Each row below holds a small network's activations on one input, seen along a few directions.
In each table, some parts of the input vary, and every possible input appears once, in random order.
A made-up example of a description, with smaller parts first: one of 2 separate values, together with either a single point or one of 9 places around a ring or (one of 6 places along a line, together with one of 8 places around a ring).
Shared parts are said once, and a part with two or three values counts as separate values.
(in the rows, 128 means zero)

Table:
row 1: [114 109 128 170 114 131 124 104 140 183  86]
row 2: [163 141 131 124  79 120 176 143 104 125 125]
row 3: [128 158 215 152 226 136 179 165 140 149  99]
row 4: [163 127 102 131  91  84 131 167  99 120 106]
row 5: [140 132 158 144  98 148 165  90 141 168 111]
row 6: [ 83 108 120 132 155 159  85  95 144 133 139]
row 7: [134 137 119  87 124 142 139 130 118  83 190]
row 8: [107 120  94 112 144 121  75 135 135 106 136]
row 9: [133 125  88  92 133 107 101 151 112  83 164]
row 10: [137 119 104 152 104  94 110 146 127 143  81]
row 11: [105 132 150 112 140 167 124  82 146 115 171]
What do these inputs look like to the network?
Answer: either a single point or (one of 2 separate values, together with one of 5 places around a ring)

Table:
row 12: [176 167 147  94 131  87 139 160 137  89 127]
row 13: [131 108 137 175 100 137 170 122 108 186  94]
row 14: [161 154 159 118 132 123 193 170 101 111 138]
row 15: [ 77 114 155 147 190 172 114  98 152 159 128]
row 16: [ 95 138 152 119 168 147  78  83 182 122 128]
row 17: [ 92 100  53  76 118 146  65 110 110  64 214]
row 18: [138 150 145 130 172  88  98 165 151 113  87]
row 19: [ 96 117 164 142 168 183 157 101 126 153 154]
row 20: [131 109  42  84 120  94  82 187  80  59 176]
row 21: [131 129 157 153 171 127 176 174  97 147 116]
row 22: [171 145 123 118  56  99 132 103 146 132 105]
row 23: [115 125 148 161 195 114 133 176 123 152  89]
row 24: [159 132 139 142  60 133 186 116 111 152 116]
row 25: [127  88  20 108  46 103  73 135  88  97 158]
row 26: [133 154 152  88 129 145 119  82 168  99 167]
row 27: [124 141 167 111 131 180 173  96 131 120 177]
row 28: [113 104 126 184 122 127 127 120 132 193  66]
row 29: [135 128 120 153  96 100  91 106 160 157  64]
What do these inputs look like to the network?
Answer: one of 3 separate values, together with either a single point or one of 5 places around a ring
Which other rows does row 19 become when the choice among 3 separate values takes its other values? List them by row number.
Answer: row 13, row 21
Which other rows does row 19 become when the place on the ring of 5 takes its other values? List them by row number.
Answer: row 15, row 16, row 26, row 27
Which other rows does row 29 become when the place on the ring of 5 takes its other values? List them by row number.
Answer: row 13, row 22, row 24, row 28
